These are the activations of a small neural network, seen along a few directions. Each row is one input.
In each table, some parts of the input vary, and every possible input appears once, in random order.
Descriptions start from the smaller parts, as in this example, which fits no table here: one of 6 places along a line, together with either a single point or one of 9 places along a line or (one of 3 separate values, together with one of 5 places around a ring).
Shared parts are said once, and a part with two or three values counts as separate values.
In the rows, zero is written as 128.

Other details of the inputs vary at random and push rows far along two fixed directions, the same in every table; ignore that.
To show where, the next rows are all for the same input, with only those details redrawn:
[128  79 135 132 161 200 105 112  66  94 146 133  70]
[162 121 113  67 182 110 211 109 117 177 187 190  86]
[160 144  98  72 157  62 218 112 155 202 168 190 123]
[121 157  85 133  80  45 134 119 199 185  91 144 188]
[151  97 126  90 179 156 166 114  85 137 174 166  68]
[114 106 118 158 108 146  86 119 119 117  98 117 120]
[109 133  99 158  83  94  93 122 164 147  81 119 163]
[130  74 139 138 162 208 103 115  59  91 144 128  61]

A family of inputs:
x1: [118 114 128 134 146 159 118 131 101 112 123 120 114]
x2: [112 107 131 146 116 161  97 123 133 117  90 101 131]
x3: [130 110 144 129 152 191 110 131  71  97 140 122  80]
x4: [191 125 137 154 114  90 136 154 168  98 110 134 178]
x5: [130 115 143 127 141 179 107 130  95 107 145 116 105]
x6: [107 127 138 136 136 153 118 132 106 102 143 131 105]
x7: [109 181 111 132  80  43 135 125 176 161 116 127 180]
x8: [154 107 136  84 183 156 167 125  80 137 183 156  77]
x9: [131  98 134 122 140 167 114 117 111 124 121 116 110]
x10: [132  83 153 120 164 213  98 128  57  87 149 108  76]
x11: [142 107 118  95 175 149 177 115 103 141 167 168  84]
x12: [119 129 109 150  90 114  97 125 149 146  81 113 161]
x13: [107 139 116 145  92 109 105 133 160 137  91 101 173]
x14: [132 102 154 121 164 204 106 125  74  91 153 112  77]
x15: [159 133 126  59 194 114 215 119 129 173 190 166 106]
x16: [156 169 113  73 162  78 222 125 166 193 182 170 136]
x17: [108 123 114 152 101 130  98 126 144 131  80 117 157]
x18: [104 159 133 151  89  98  99 127 138 128 103 106 167]
x19: [112 129 113 145  88 118 110 126 166 144  86 108 170]
x20: [103 134 121 157 112 136 100 135 129 112 110 117 129]
x21: [101 143 124 147  97 118  94 127 128 107 109 112 143]
x22: [106 154 115 156  99 112 107 137 153 134  91 116 163]
x23: [120 116 146 127 151 180 117 129 106 105 140 115 106]
x24: [102 139 137 151 110 138 104 140 131 114 111 116 139]
x25: [ 98 158 135 157  93 106 108 138 146 128 100 111 160]
x26: [122 136  99 128 104  84 122 118 163 158 106 140 153]
x27: [ 99 142 102 156  89  92  99 132 165 130  89 115 165]
x28: [ 93 129 143 159 107 134  91 138 115  98 114 110 123]
x29: [122 100 176 125 156 204 107 121  54  76 153  98  70]
x30: [120 116 120 142  95 134  93 127 143 134  92 104 149]
x31: [158 143 146  65 171 113 212 120 107 162 205 156  94]
x32: [176  99 140 177 119 135  96 163 125  57  94 123 143]
x33: [116 180  89 137  82  42 132 131 199 171 105 136 183]
x34: [124  94 137 131 160 177 103 122  70  98 147 125  81]
x35: [146 174 133  67 161  65 228 125 167 188 183 164 132]
x36: [157 170 129  53 160  68 221 117 155 186 183 164 125]
x37: [150 167 133  69 159  76 230 127 152 187 192 166 129]
x38: [112 158 125 143  81 101 105 134 156 135 101  97 169]
x39: [195  91 162 150 157 155 129 147 116  62 136 131 122]
x40: [169  99 133 179 123 115 103 156 132  60 104 128 141]
x41: [115 119 133 139 114 142  85 126 133 117 107 101 140]
x42: [104 137 147 144 110 139  98 137 142 111 110 102 139]
x43: [107 138 135 145 103 139  90 130 119 105 111 108 138]
x44: [116 157 129 127 105 102 136 138 160 143 122 120 158]
The inputs of x18 and x31 match in every part but one. If x25 is changed in the same way as x18 into x31, which row does it become? -> x37
Describe the family of inputs behind these rows. -> one of 4 places along a line, together with either a single point or (one of 2 separate values, together with one of 5 places along a line)
Change only the choice among 2 separate values in x13. List by row number the other rows that result. -> x10
Start at x27 and move only the place on the line of 4, one step at a time. The first step leads to x1. Which rows follow, in order? -> x13, x15
List by row number the other rows that have the place on the line of 4 in common with x14. -> x2, x9, x15, x23, x29, x35, x36, x39, x41, x42
Change only the choice among 2 separate values in x1. List by row number the other rows that result. -> x8
